A small network was shown many inputs. Here are its activations along a few directions, one row for each input.
In each table, some parts of the input vary, and every possible input appears once, in random order.
A made-up example of a description, with smaller parts first: values(2) and (point or ring(9) or (line(4) and ring(8))).
Shared parts are said once, and a part with two or three values counts as separate values.
In the rows, zero is written as 128.

Other details of the inputs shift rows strongly along three fixed directions, in all tables alike. That doesn't count.

Table:
row 1: [137  92 174 155  97  80 127  90 117 137 155  89 119]
row 2: [128 107 126 136 148  71 168 101 117 152 152 170  85]
row 3: [103 184 112 162 156  98 187  89 135  99  91  56  86]
row 4: [ 96 164 115 144 125 128 146 122 130 111  90  55 120]
row 5: [115 111 186 152  59  94  95 109 170 134 117  50 165]
row 6: [137 112 129 121 114 144 124 154 160 135 134 146 160]
row 7: [184  44 164 110 105 103 125 122 137 169 186 195 132]
row 8: [102 199  34  96 211 221 137 179  82  87 105 218 118]
row 9: [ 97 186 108 137 140 161  95 139 127 104  95  97 138]
row 10: [123 146 111 139 166  89 189  97 117 118 104  93  82]
row 11: [116 191  63 105 179 208 129 171 125  93 114 180 137]
row 12: [108 130 134 145 124 108 140 124 127 122 113  97 132]
row 13: [172  72 154 113 129  83 132 125 142 173 165 191 120]
row 14: [129 169 101 126 161 157 140 139 140 111  93 113 123]
row 15: [ 97 157 124 140 115 143 103 133 135 115 114 105 144]
row 16: [128 122 180 146  88  87  94 107 156 138 128  79 146]
row 17: [123 104 127  99  97 167 106 170 145 132 124 163 177]
row 18: [121 147 127 151 115 158 115 122 131 108 131  84 137]
row 19: [167  74 154 101 129  88 115 120 133 174 156 207 117]
row 20: [120 162  95 123 143 179 130 141 103 102 123 116 122]
row 21: [123  94 164 101  62 148  45 162 141 156 131 141 186]
row 22: [131 158 106 147 194  77 181  87 103 131 121 130  54]
row 23: [106 164 123 148 124 131 144 125 153 105 112  83 137]
row 24: [141 121  92  77 136 217  90 203 134 130 113 201 178]
row 25: [131 152 135 151 118 147 129 121 141 101 133  75 140]
row 26: [124  87 180 125  50 121  67 146 156 158 122  86 181]
row 27: [126 114 116 125 159  64 186  93  98 151 143 161  63]
row 28: [136 115 136 122 162  70 136 101  90 149 142 175  83]
row 29: [116 124 159 155  90 126 106 119 122 112 132  67 150]
row 30: [161  94 135 124 149  90 168  97 100 139 159 153  84]
row 31: [147 114  80  78 148 215 119 201 148 133 127 233 172]
row 32: [156  78 118  85 151 115 136 138 107 159 158 237 113]
row 33: [175  43 164 107  97 109 119 122 127 164 179 175 136]
row 34: [131 142 121 120 163  94 142 104 105 130 114 126  89]
row 35: [107 163  90 134 153 163 142 149 133 109 106 127 133]
row 36: [138 142 128 138 116 169 123 130 146 105 125  89 146]
row 37: [ 84 138 157 157  78 116 109 126 143 112 104  52 164]
row 38: [118 157 115 139 127 154 132 118 112 104 121  74 117]
row 39: [ 97 151 123 125 109 145 104 137 124 119 108 100 141]
row 40: [144 128 124 155 170  72 179  72  95 131 158 128  56]
row 41: [128 132 128 135 155  98 144 119 106 133 120 135 102]
row 42: [151  92 165 127  64 170  78 152 165 132 160 120 191]
Each input here is: ring(6) and (values(2) or ring(5)).
The inputs of row 13 and row 41 match in every part but the ring(6) part. If row 42 is changed in the same way as row 13 into row 41, which row does it become?
> row 1
The inputs of row 39 and row 32 match in every part but the ring(6) part. If row 20 is changed in the same way as row 39 into row 32, which row does it become?
> row 30
Change only the ring(6) part in row 21. List by row number the other rows that result.
> row 9, row 16, row 19, row 28, row 34

Table:
row 43: [112 141 124 135 141  93 151 106 116 128 117 113  99]
row 44: [133 137 120 132 134 138 133 123 130 123 133 123 120]
row 45: [130 132 121 135 136 136 135 122 116 120 133 120 119]
row 46: [130 134 131 144 138 111 154 107 125 116 130 107 111]
row 47: [131 136 124 142 145 103 164 105 129 123 124 105 101]
row 48: [119 135 112 117 126 154 121 149 136 128 122 146 142]
row 49: [137 129 119 123 131 158 126 139 127 117 131 134 138]
row 50: [123 133 120 120 132 149 117 149 131 123 117 143 146]
row 51: [150 111 131 118 130 130 130 128 131 137 139 142 125]
row 52: [127 129 117 128 134 142 141 135 129 120 126 129 132]
row 53: [136 135 127 139 141 125 146 117 123 116 133 116 117]
row 54: [116 137 121 130 137 127 126 132 119 126 119 132 126]
row 55: [137 131 122 122 132 148 130 133 124 120 126 125 129]
row 56: [130 133 116 120 127 162 117 141 124 119 134 138 138]
row 57: [116 136 120 127 131 123 137 125 122 125 123 124 120]
row 58: [122 134 118 119 132 136 130 142 136 128 113 135 136]
row 59: [123 134 115 125 126 149 131 140 136 125 128 136 135]
row 60: [159  75 152 114 111 100 123 119 132 165 164 170 121]
row 61: [156  52 168 104  96  83 102 126 127 182 169 194 133]
row 62: [130 129 138 136 141  88 135 106 126 140 133 134 104]
row 63: [112 131 113 116 127 152 117 155 123 127 117 149 145]
row 64: [130 133 116 114 126 161 115 142 123 122 130 138 137]
row 65: [143 101 145 126 131  85 136 115 133 152 139 150 115]
row 66: [119 137 120 124 135 147 108 146 121 123 122 146 142]
row 67: [140 134 123 134 139 132 141 119 131 121 130 116 118]
row 68: [126 131 115 117 128 154 125 150 139 126 119 140 145]
row 69: [114 142 146 157 104 130 118 118 134 109 121  61 142]
row 70: [123  91 186 142  42 131  71 135 156 138 131  62 187]
row 71: [129 143 127 130 144 123 126 127 132 124 119 128 125]
row 72: [137 113 145 133 137  88 135 109 122 139 134 139 112]
row 73: [116 144 125 135 145  99 143 109 117 126 120 118 103]
row 74: [124 134 120 124 135 137 125 130 114 123 123 129 124]
row 75: [131 115 134 125 133 106 127 121 113 142 133 143 114]
row 76: [125 131 118 128 128 155 125 141 124 117 134 139 140]
row 77: [147 103 136 110 122 129 116 136 134 144 138 157 136]
row 78: [140 135 122 129 136 149 130 135 136 118 133 131 135]
row 79: [115 142 120 133 142 105 147 116 126 131 115 123 106]
row 80: [ 94 136 160 157  72 123 102 125 149 116 103  34 165]
row 81: [127 144 130 145 137 110 146 103 119 116 134 101 105]
row 82: [122 133 126 136 138 109 152 115 124 123 119 110 113]
row 83: [119 146 129 136 144 104 132 111 116 124 122 121 108]
row 84: [132 138 119 129 131 152 123 137 135 121 136 135 136]
row 85: [134 137 122 133 138 132 143 123 135 118 130 124 124]
row 86: [127 138 115 127 132 150 129 135 135 121 134 140 133]
row 87: [133 123 130 119 128 121 118 132 129 144 131 147 124]
row 88: [126 138 129 131 131 115 131 115 127 130 123 112 113]
row 89: [120 128 119 133 128 137 137 132 123 122 128 124 130]
row 90: [125 132 132 137 142  87 144 105 127 139 127 126 101]
row 91: [131 136 117 112 132 158 109 153 135 128 117 144 145]
row 92: [123 136 121 117 128 143 117 134 120 124 123 132 130]
row 93: [117 104 169 141  82  93 114 119 147 139 118  82 151]
row 94: [120 130 113 118 122 162 121 149 129 122 129 144 146]
row 95: [124 137 118 128 131 143 131 130 125 118 134 134 129]
row 96: [128 134 122 118 132 146 117 143 125 125 117 136 137]
row 97: [145  94 144 114 117 118 119 130 126 145 141 155 134]
The inputs of row 82 and row 46 match in every part but one. If row 80 is changed in the same way as row 82 into row 46, which row does it become?
> row 76
The inputs of row 94 and row 56 match in every part but one. If row 47 is changed in the same way as row 94 into row 56, which row does it become?
> row 67
Describe the family of inputs behind these rows.
> ring(5) and ring(11)
Change only the ring(5) part in row 72. List by row number the other rows that result.
> row 62, row 66, row 71, row 83
Change only the ring(11) part in row 62. List by row number the other rows that result.
> row 44, row 48, row 59, row 60, row 79, row 84, row 86, row 87, row 88, row 90
Change only the ring(5) part in row 90. List by row number the other rows that result.
> row 50, row 54, row 65, row 73
